Each row below holds a small network's activations on one record, seen along a few directions.
Each row is followed by the record's values for the fields K, J, H, W, M.
Not every record has every field; a missing one is written missing.
The largest differences between rows may come from other fields.
In the rows, 500 means zero.
Strong random noise was added to every row along 2 fixed directions; ignore it. To show where, here is one row again and again, with new noise each time:
[460 534 558 429 503 570 344 530 568 553 508 437 526 442 452 606 552 582
 494]
[773 579 551 365 432 431 381 645 625 285 620 358 283 450 225 764 730 266
 453]
[321 529 617 606 634 693 243 575 568 818 643 511 616 550 816 433 488 785
 554]
[423 512 501 280 406 523 427 417 535 431 303 406 572 324 205 696 515 553
 456]

[502 535 557 506 505 544 489 447 433 582 571 496 525 583 569 484 552 543
 499] -> K=k1 J=j1 H=h4 W=w2 M=m6
[433 472 546 312 512 519 422 352 509 524 293 468 654 422 248 636 456 635
 473] -> K=k1 J=j1 H=h6 W=w1 M=m2
[482 458 462 391 377 449 655 365 416 379 346 453 507 446 334 524 450 447
 458] -> K=k2 J=j2 H=h2 W=w2 M=m6
[434 502 636 652 692 630 284 589 589 786 636 570 565 651 779 366 451 714
 591] -> K=k1 J=j1 H=h6 W=w1 M=m2
[633 450 560 496 498 467 507 508 526 516 573 478 436 557 513 539 511 435
 487] -> K=k2 J=j2 H=h3 W=w1 M=m2
[550 542 527 532 605 479 370 564 638 486 572 470 499 577 469 488 536 518
 526] -> K=k1 J=j1 H=h6 W=w2 M=m6
[799 506 601 690 607 474 438 674 585 521 855 507 284 748 726 430 591 364
 500] -> K=k2 J=j2 H=h3 W=w1 M=m6
[411 467 540 511 550 568 530 449 460 599 418 507 571 478 610 462 464 558
 537] -> K=k2 J=j2 H=h3 W=w2 M=m3
[313 473 537 506 468 596 449 461 490 678 475 518 580 487 600 476 465 595
 564] -> K=k1 J=j1 H=h4 W=w1 M=m2
[471 481 496 405 319 433 689 400 387 388 428 456 513 401 406 583 588 349
 478] -> K=k2 J=j2 H=h2 W=w1 M=m3
[212 602 387 659 472 621 593 528 583 559 525 590 593 354 724 339 451 533
 646] -> K=k1 J=j2 H=h1 W=w2 M=m6
[428 478 513 414 395 518 519 455 454 508 376 494 551 445 408 533 509 522
 550] -> K=k1 J=j1 H=h4 W=w2 M=m4
[614 541 519 637 587 466 404 586 532 505 720 499 393 619 621 349 512 462
 479] -> K=k2 J=j1 H=h5 W=w1 M=m6
[640 513 601 462 584 507 345 564 609 486 566 445 486 516 443 649 552 530
 463] -> K=k1 J=j2 H=h1 W=w1 M=m4
[566 478 599 545 519 544 454 524 545 621 601 505 489 579 624 569 524 484
 501] -> K=k1 J=j2 H=h1 W=w1 M=m2
[479 485 576 477 596 541 313 518 571 585 499 477 609 526 464 538 484 643
 510] -> K=k1 J=j1 H=h6 W=w1 M=m4
[471 566 473 612 612 596 390 609 629 550 591 489 500 520 592 471 550 597
 581] -> K=k1 J=j1 H=h6 W=w2 M=m1
[546 545 319 707 560 475 544 639 458 493 569 633 452 547 677 247 426 410
 468] -> K=missing J=missing H=missing W=missing M=m2
[833 421 411 525 547 294 717 555 266 361 556 499 374 690 369 480 481 289
 318] -> K=missing J=missing H=missing W=missing M=m2
[436 387 557 290 414 517 574 303 418 497 245 476 709 401 233 639 420 593
 408] -> K=k1 J=j2 H=h1 W=w1 M=m4
[652 396 454 622 637 391 516 455 254 599 439 629 595 708 583 268 214 598
 341] -> K=missing J=missing H=missing W=missing M=m4
[506 552 603 624 500 533 475 633 481 624 775 486 413 590 821 451 650 431
 556] -> K=k2 J=j1 H=h5 W=w1 M=m2
[520 474 600 548 694 565 345 516 533 638 583 499 544 579 664 470 455 664
 517] -> K=k2 J=j2 H=h3 W=w2 M=m2
[704 496 297 609 698 311 557 594 435 291 537 629 350 623 381 279 277 410
 394] -> K=missing J=missing H=missing W=missing M=m6
[645 500 610 472 502 507 469 517 498 509 606 470 498 534 500 623 615 445
 496] -> K=k1 J=j2 H=h1 W=w2 M=m4
[670 539 536 643 601 491 470 648 596 475 790 532 336 644 718 416 609 357
 561] -> K=k2 J=j2 H=h3 W=w2 M=m6
[500 433 471 400 401 468 550 422 475 441 404 490 493 431 383 531 445 470
 484] -> K=k2 J=j2 H=h2 W=w1 M=m2
[498 511 469 293 458 451 515 382 532 321 286 449 562 418 141 642 495 461
 453] -> K=k1 J=j1 H=h6 W=w1 M=m6
[736 603 599 656 487 461 537 717 527 440 916 458 234 644 757 501 761 214
 526] -> K=k2 J=j2 H=h2 W=w2 M=m6
[501 506 555 422 404 445 563 440 431 445 402 494 468 469 359 589 548 422
 484] -> K=k1 J=j1 H=h4 W=w1 M=m3
[436 336 365 486 505 457 750 362 181 600 284 598 705 575 479 317 216 636
 336] -> K=missing J=missing H=missing W=missing M=m4
[680 564 560 493 625 479 324 596 654 426 597 436 421 579 388 569 572 480
 476] -> K=k1 J=j1 H=h6 W=w2 M=m6
[479 469 561 556 598 570 431 469 544 602 519 545 562 584 564 434 392 614
 498] -> K=k1 J=j2 H=h1 W=w1 M=m6
[519 455 529 590 606 551 424 505 564 570 539 546 510 605 612 372 390 602
 501] -> K=k2 J=j2 H=h3 W=w1 M=m6
[498 499 260 667 716 434 378 661 549 421 424 683 494 536 541 175 219 611
 491] -> K=missing J=missing H=missing W=missing M=m4
[336 479 261 591 532 442 581 535 428 420 274 668 576 422 494 251 202 567
 484] -> K=missing J=missing H=missing W=missing M=m4

Here are new rows. What are their fields?
[378 540 405 477 386 597 602 455 580 443 361 496 523 376 435 577 460 491
 548] -> K=k1 J=j2 H=h1 W=w2 M=m6
[293 406 429 265 294 494 642 252 416 447 150 476 638 276 243 610 361 560
 465] -> K=k2 J=j2 H=h2 W=w1 M=m2
[535 450 508 470 442 434 537 445 463 421 507 461 492 486 421 530 552 433
 476] -> K=k2 J=j2 H=h2 W=w1 M=m3
[370 498 476 309 286 486 654 352 394 461 300 409 571 325 344 602 551 454
 504] -> K=k2 J=j1 H=h5 W=w2 M=m2
[443 587 600 660 570 599 425 620 512 656 772 528 445 618 836 418 588 517
 548] -> K=k1 J=j1 H=h4 W=w1 M=m6
[549 468 580 639 591 548 399 601 583 638 691 546 453 622 764 413 494 537
 562] -> K=k2 J=j2 H=h3 W=w1 M=m2
[651 527 579 423 611 484 303 559 626 470 560 441 461 531 366 628 560 526
 480] -> K=k1 J=j1 H=h6 W=w1 M=m2
[282 469 212 600 521 493 535 541 483 453 270 692 601 419 558 229 208 593
 511] -> K=missing J=missing H=missing W=missing M=m4
[880 579 279 611 624 281 503 726 543 149 581 551 210 604 258 376 428 201
 424] -> K=missing J=missing H=missing W=missing M=m6
[636 545 255 631 601 338 567 643 505 219 472 611 339 533 408 298 323 335
 462] -> K=missing J=missing H=missing W=missing M=m6
[399 496 608 599 583 577 449 557 537 670 608 544 531 538 776 412 488 588
 574] -> K=k2 J=j2 H=h3 W=w1 M=m2
[411 554 567 632 507 595 541 559 463 646 711 518 498 559 863 377 580 512
 561] -> K=k2 J=j2 H=h2 W=w2 M=m6
[685 526 530 426 420 390 570 504 492 299 561 408 356 507 341 616 624 293
 417] -> K=k2 J=j2 H=h2 W=w1 M=m6
[475 490 504 429 540 530 496 401 509 465 411 478 544 483 463 550 495 534
 482] -> K=k2 J=j2 H=h3 W=w2 M=m6
[467 517 327 676 539 442 558 567 447 444 446 660 495 511 586 270 343 494
 442] -> K=missing J=missing H=missing W=missing M=m3
[343 453 481 475 387 534 504 454 474 559 413 540 590 453 480 475 436 557
 560] -> K=k1 J=j1 H=h4 W=w1 M=m4
[629 457 654 616 619 535 447 496 456 689 694 477 528 676 743 471 584 573
 466] -> K=k2 J=j2 H=h3 W=w2 M=m3
[414 503 260 582 527 417 519 480 479 352 240 650 549 429 369 309 269 543
 441] -> K=missing J=missing H=missing W=missing M=m3
